A small network was shown many inputs. Here are its activations along a few directions, one row for each input.
Each table varies a few parts of the input and shows all the possible inputs, shuffled.
A made-up example of a description, with smaller parts first: one of 5 places around a ring, together with either a single point or one of 11 places along a line or (one of 3 separate values, together with one of 4 places along a line).
Shared parts are said once, and a part with two or three values counts as separate values.

Rows:
row 1: 28  29  21  -24  -23  13  9  -45  -9  4  -10  -54  -12  -13  -32
row 2: -4  -4  -51  -17  -15  -15  12  11  0  -63  -26  1  5  3  -21
row 3: -4  -15  -43  -1  30  5  9  19  7  -25  0  54  24  16  26
row 4: -14  -2  -48  -2  0  -7  9  15  1  -34  -23  29  26  12  3
row 5: 17  39  24  -8  -4  23  7  -39  -7  34  -6  -26  10  -7  -4
row 6: -13  -23  -13  13  36  24  17  4  24  -20  -36  74  36  -2  50
row 7: -37  -37  51  28  -77  -67  -56  49  -28  48  62  -107  -101  -9  -84
row 8: -3  -22  -31  -4  35  -1  9  13  24  -26  -1  68  28  9  46
row 9: 20  22  61  7  37  52  15  -42  18  46  -22  16  24  -18  41
row 10: 31  24  44  -8  34  28  4  -37  15  42  9  12  12  -8  36
row 11: 30  29  30  -4  27  33  6  -32  0  43  12  -2  7  -1  20
row 12: -7  -3  -51  -7  -4  -8  3  21  -5  -46  -11  21  20  12  0
row 13: 24  36  21  -13  -11  22  1  -33  -13  22  4  -31  3  -6  -8
row 14: -69  -73  -15  41  -68  -102  -44  95  -27  -26  49  -53  -82  11  -74
Changing only one part turns row 12 into row 13. The same change can be made to row 3. Which row results? -> row 11
Describe the family of inputs behind these rows. -> one of 2 separate values, together with either a single point or one of 6 places along a line
Change only the choice among 2 separate values in row 2. List by row number the other rows that result. -> row 1

Rows:
row 15: 28  21  -55  -15  52  46  27  -12  5  -33  -23  70  58  19  48
row 16: 11  28  61  10  21  38  -3  -35  10  70  4  8  19  -14  41
row 17: 6  23  13  -16  -57  -13  6  -25  -20  -29  -30  -90  -34  -19  -73
row 18: 5  -23  50  13  47  -5  -14  5  29  54  40  34  -11  -2  47
row 19: 14  14  -17  -15  -36  -17  -17  7  -38  3  44  -68  -38  12  -61
row 20: 14  -1  -52  -19  53  8  22  2  23  -47  -6  86  53  17  59
row 21: 13  40  -5  -24  -58  -19  -15  -13  -28  8  14  -81  -16  0  -58
row 22: 16  19  -33  -23  31  52  52  -48  25  -53  -85  52  65  -10  33
row 23: 2  -9  -20  -17  -39  -60  -24  21  -16  -10  57  -50  -51  12  -46
row 24: -75  -100  -6  41  -60  -77  -41  96  0  -42  14  -20  -71  -8  -48
row 25: -84  -62  -15  61  -49  -84  -37  96  -27  0  31  -26  -54  18  -54
row 26: 11  2  78  15  21  45  17  -47  18  38  -37  4  7  -29  28
row 27: 22  44  -48  -28  30  46  30  -36  14  -26  -50  62  76  7  45
row 28: 17  4  51  17  44  39  -4  -9  7  66  28  18  -3  -2  39
Describe the family of inputs behind these rows. -> either one of 2 separate values or (one of 3 separate values, together with one of 4 places along a line)

Rows:
row 29: 11  10  -28  -34  -33  -31  11  -22  1  -51  -16  -33  -8  -7  -34
row 30: -24  -45  -2  6  -16  -71  -25  48  11  -10  47  -8  -44  7  -14
row 31: -8  10  19  13  39  36  23  -29  30  21  -52  61  52  -9  60
row 32: -51  -47  43  57  -15  -32  -18  42  -12  30  11  -16  -42  -3  -22
row 33: 30  34  -54  -13  53  39  19  -7  -5  -9  9  66  57  28  51
row 34: 15  6  -30  -24  -18  -17  18  -18  -9  -53  -15  -36  -16  1  -42
row 35: 14  35  -63  -26  -29  -2  7  -3  -36  -30  5  -38  5  22  -50
row 36: -18  -18  -42  15  -10  -46  -34  64  -32  10  69  -15  -35  33  -31
row 37: -56  -42  44  48  -30  -44  -27  40  1  31  9  -13  -33  -8  -13
row 38: -23  18  18  8  -42  -5  8  -16  -6  -9  -54  -42  7  -21  -32
row 39: 68  63  106  -15  18  53  -7  -76  -14  116  50  -72  -27  -15  -1
row 40: -40  -58  22  24  -32  -32  -34  49  8  3  23  -8  -44  -13  -9
row 41: 61  70  106  -23  5  40  -16  -79  -1  117  49  -69  -19  -22  7
row 42: 24  36  -53  -22  38  26  9  -9  4  -9  8  66  66  24  58
row 43: -20  -50  -4  15  -2  -59  -16  50  -3  -10  48  -12  -52  12  -23
row 44: 9  39  -61  -36  -44  -15  0  -6  -25  -28  4  -34  13  14  -42
row 45: 4  -3  -4  -6  -33  19  8  -6  -11  -39  -40  -37  -15  -14  -40
row 46: -1  1  -2  -16  -47  6  0  -9  -1  -37  -43  -33  -7  -22  -31
row 47: 17  -10  1  1  53  61  23  -18  26  -8  -35  67  41  -8  56
row 48: -34  -64  21  33  -18  -19  -26  52  -5  3  25  -11  -53  -7  -18
row 49: 23  8  -17  -26  55  16  24  -26  34  -26  -17  74  49  3  61
row 50: -3  8  19  21  54  50  33  -26  21  21  -49  60  44  -5  53
row 51: 29  7  -19  -16  70  30  33  -24  25  -26  -14  73  40  7  55
row 52: 12  -8  3  -8  38  48  14  -20  35  -7  -38  68  50  -13  63
row 53: -19  15  16  16  -28  8  16  -13  -16  -12  -51  -45  -2  -13  -40
row 54: -23  -13  -40  6  -25  -58  -44  62  -18  11  67  -11  -26  27  -22
Changing only one part turns row 34 into row 29. The same change can be made to row 39. Which row results? -> row 41
Describe the family of inputs behind these rows. -> one of 2 separate values, together with either a single point or (one of 3 separate values, together with one of 4 places along a line)
Change only the choice among 3 separate values in row 32. List by row number the other rows that result. -> row 50, row 53
Change only the place on the line of 4 in row 43. List by row number the other rows that result. -> row 32, row 36, row 48
Change only the choice among 2 separate values in row 45. List by row number the other rows that result. -> row 46

Rows:
row 55: 47  13  -16  -30  44  51  28  -38  9  -22  -17  37  38  3  29
row 56: 1  11  11  12  15  -19  -31  29  -12  47  63  6  0  20  18
row 57: 36  56  -35  -30  28  42  12  -36  2  13  -1  40  52  13  43
row 58: -45  -49  -108  -2  -28  -70  -7  76  -5  -101  -1  33  -1  27  -26
row 59: 14  17  14  -21  28  24  27  -39  39  -10  -41  34  44  -18  46
row 60: -43  -43  27  45  8  4  -13  38  5  35  -4  17  -16  -4  3
row 61: -16  -38  45  19  2  -31  -19  11  25  32  17  13  -24  -11  24
row 62: -5  14  2  19  31  43  34  -24  5  -15  -67  44  45  -5  30
row 63: -25  -5  20  23  -52  6  -3  7  -23  -5  -33  -54  -18  -16  -43
row 64: 6  -32  18  12  27  -2  -7  19  -1  12  51  8  -38  5  11
row 65: -8  4  37  -12  -50  -27  -11  -20  3  -4  -11  -53  -28  -25  -37
row 66: 27  11  2  -17  -20  -3  -4  -6  -18  -10  10  -64  -44  -3  -52
row 67: 12  42  -16  -18  -32  -21  -7  -15  -31  28  35  -60  -9  16  -45
Describe the family of inputs behind these rows. -> either a single point or (one of 3 separate values, together with one of 4 places along a line)
Change only the choice among 3 separate values in row 65. List by row number the other rows that result. -> row 59, row 61
Change only the choice among 3 separate values in row 64. List by row number the other rows that result. -> row 55, row 66
